Here are a small network's activations along a few directions, averaged over the inputs that share one value of a field.
Related values have similar rows: they may be neighbours, one step apart, or belong to one group.
(in the rows, 500 means zero)
Strong random noise was added to every row along 12 fixed directions; ignore it. To show where, here is one row again and again, with new noise each time:
[580 333 505 527 484 573 644 512 457 472 656 343 520 471 395 374 287 396
 620 518 442 542 624 461 677]
[472 296 386 434 290 604 385 508 482 647 260 332 366 459 559 517 459 427
 284 647 552 582 512 373 676]
[399 518 640 380 587 296 592 378 440 605 356 633 580 480 473 519 655 622
 587 624 624 563 547 480 208]
[501 477 420 462 565 547 573 535 492 531 600 427 637 532 396 469 442 407
 642 497 478 484 451 463 644]
[533 478 464 466 616 499 471 691 585 433 389 563 464 688 625 449 576 536
 684 531 548 526 481 392 593]
[669 515 488 416 547 753 428 655 378 543 444 373 754 555 359 461 327 462
 726 608 495 576 541 590 399]
[578 319 338 675 192 573 418 386 651 640 411 404 449 526 412 460 143 398
 470 551 509 477 571 515 556]
[588 266 402 690 485 434 361 502 679 577 684 491 382 542 411 678 491 391
 493 232 400 324 329 563 690]
[474 440 347 701 387 724 255 570 601 594 545 321 341 535 567 450 433 505
 426 461 335 536 580 449 683]
[509 763 570 477 493 442 684 555 610 274 626 464 675 557 407 337 213 372
 628 528 562 586 671 593 414]
[434 312 570 370 589 442 398 559 428 556 347 543 439 476 582 559 787 574
 370 499 500 538 381 503 452]
[428 613 549 423 669 459 433 601 581 576 621 391 624 514 410 588 680 463
 630 469 485 533 440 525 490]
[513 463 418 420 382 674 379 649 561 483 503 224 559 482 447 473 354 278
 445 537 488 554 449 568 713]
[543 478 213 362 342 601 584 482 371 394 214 693 698 617 508 444 221 331
 442 557 646 372 256 521 617]


Field DUGUS:
fopir: [331 367 502 493 492 617 508 353 502 606 474 369 632 459 555 177 494 500
 829 707 435 514 502 596 476]
sidef: [495 655 460 613 565 422 669 416 488 480 682 646 591 521 327 545 404 575
 397 377 438 444 586 469 365]
savir: [487 489 506 397 572 662 494 677 268 337 430 523 386 456 754 440 554 554
 494 528 477 530 454 404 698]
vimab: [506 518 578 678 550 393 486 622 783 411 475 592 338 595 566 456 570 730
 315 453 462 564 691 426 364]
dotof: [450 353 561 596 514 499 335 425 541 566 696 300 346 332 465 628 654 408
 359 373 351 353 377 648 610]
filug: [514 538 479 499 515 485 420 564 649 567 799 234 542 395 362 700 432 218
 644 328 491 392 299 623 803]
gofi: [529 683 472 606 410 591 348 596 657 495 529 408 526 573 489 544 369 461
 448 426 482 553 571 602 399]
sidep: [651 723 497 429 530 559 451 625 507 490 561 380 472 566 465 690 624 368
 581 506 556 534 525 419 603]
parad: [411 755 627 424 450 453 616 327 438 247 560 583 509 478 602 359 468 484
 662 569 613 445 523 628 400]
pef: [534 406 588 514 630 448 472 483 380 594 598 521 424 386 545 662 669 565
 709 467 473 337 347 495 570]
kuros: [573 487 505 640 530 538 485 196 233 861 747 523 446 320 274 832 706 598
 491 349 404 418 591 360 453]
mati: [543 504 518 518 420 409 534 430 696 428 457 590 580 568 412 366 433 571
 669 564 541 480 490 601 339]
vokid: [597 302 496 569 590 489 508 620 565 626 660 357 398 433 480 582 592 494
 236 386 321 568 483 398 716]
keva: [520 650 446 480 582 599 555 626 519 455 462 537 718 548 547 394 469 589
 383 549 423 536 441 502 422]
fofi: [457 452 686 729 316 337 234 449 869 416 633 398 132 483 605 491 522 489
 712 398 544 471 595 669 496]
A value of DUGUS combines one of 5 hidden first parts with one of 3 second parts; all combinations occur once.
Question: vokid and sidep share the first part; vokid and filug share the second. Which value has the first part of filug and the second part of sidep?
Answer: kuros
Question: mati and vimab share the first part; mati and parad share the second. Which value has the first part of parad and the second part of vimab?
Answer: dotof

Field REBIV:
rik: [594 374 541 516 416 461 527 454 541 483 571 423 447 396 434 553 445 419
 383 488 482 431 451 560 562]
fasub: [578 260 700 350 538 543 344 545 321 721 560 184 495 288 301 773 661 402
 385 492 495 588 525 572 450]
zamar: [325 358 223 544 459 499 411 375 655 755 270 718 799 662 464 356 500 562
 786 560 497 363 188 577 396]
vorus: [328 469 528 450 498 230 497 523 826 512 638 376 517 447 438 594 576 314
 408 385 545 437 289 597 651]
sesor: [703 471 470 441 565 492 588 589 510 439 597 400 476 617 411 676 405 254
 840 469 650 355 442 416 816]
manos: [361 840 483 616 436 427 351 313 574 675 531 524 589 491 458 639 383 446
 900 519 622 378 470 637 324]
vazo: [117 547 523 355 538 559 361 325 341 625 502 406 554 342 574 412 823 501
 597 591 467 518 377 585 481]
teke: [805 719 505 543 598 625 510 825 585 227 501 618 535 723 539 440 393 595
 554 430 471 591 627 477 441]
das: [445 303 692 438 584 582 438 505 389 448 588 375 456 354 533 350 663 590
 636 558 393 513 473 633 488]
vozod: [587  56 499 585 329 396 618 276 606 521 386 691 541 552 439 239 358 591
 592 549 482 465 458 610 331]
ton: [463 945 603 542 734 391 424 667 638 416 633 540 510 589 601 678 612 502
 680 411 551 456 501 553 397]
The values of REBIV form a line.
Question: Going along REBIV from rik by way of its neighbour das, in what order are fasub, vorus, vazo, ton met?
Answer: vazo, fasub, vorus, ton
Question: List every value one step from vozod, in the order listed.
Answer: sesor, teke

Field SIM:
defa: [382 484 427 515 684 474 599 395 420 535 624 723 654 564 523 393 652 581
 740 377 428 451 354 487 510]
mibut: [524 396 579 456 498 288 590 582 760 335 439 569 550 566 604 360 465 355
 579 526 572 482 348 649 505]
zamok: [370 614 320 560 357 548 587 408 378 602 511 423 377 435 525 555 353 470
 426 562 537 488 667 231 736]
kar: [302 598 498 371 567 695 586 510 228 214 530 473 514 453 752 254 383 365
 791 627 537 386 412 566 747]
vuduv: [648 343 510 388 758 435 677 562 321 666 455 555 575 545 400 696 588 595
 800 535 603 413 423 284 549]
bon: [911 523 467 621 443 541 526 500 588 633 563 499 677 594 170 742 247 430
 600 461 552 372 556 561 331]
dumon: [627 704 435 509 509 343 658 452 507 688 468 599 562 483 372 735 476 585
 191 499 560 576 592 255 409]
doduv: [636 656 593 509 522 544 493 544 462 529 480 437 415 452 454 614 541 651
 345 571 502 623 703 393 394]
kibi: [305 733 445 411 508 603 367 546 702 667 590 179 735 495 335 487 693 419
 447 588 413 614 475 513 521]
tife: [359 580 597 377 528 643 527 410 191 568 560 366 746 288 306 431 458 452
 467 561 434 586 600 661 310]
rin: [561 406 534 294 483 515 703 384 244 441 452 541 629 416 373 458 454 478
 467 603 588 545 542 460 428]
famu: [962 314 351 484 712 608 644 787 411 512 388 574 556 787 373 696 357 531
 438 455 562 526 585 205 614]
dizor: [452 513 503 555 484 788 160 738 652 321 755 231 499 445 505 318 549 463
 454 361 222 549 384 789 616]
kizo: [257 574 624 442 545 468 355 702 883 530 785 173 693 409 386 327 697 456
 437 434 292 730 424 695 514]
suzen: [481 496 450 757 462 365 816 140 431 659 653 652 416 484 430 420 357 619
 446 467 399 533 805 295 409]
A value of SIM combines one of 5 hidden first parts with one of 3 second parts; all combinations occur once.
Question: mibut and kar share the first part; mibut and dumon share the second. Which value has the first part of dumon and the second part of kar?
Answer: vuduv
Question: kibi and suzen share the first part; kibi and dizor share the second. Which value has the first part of dizor and the second part of suzen?
Answer: kizo
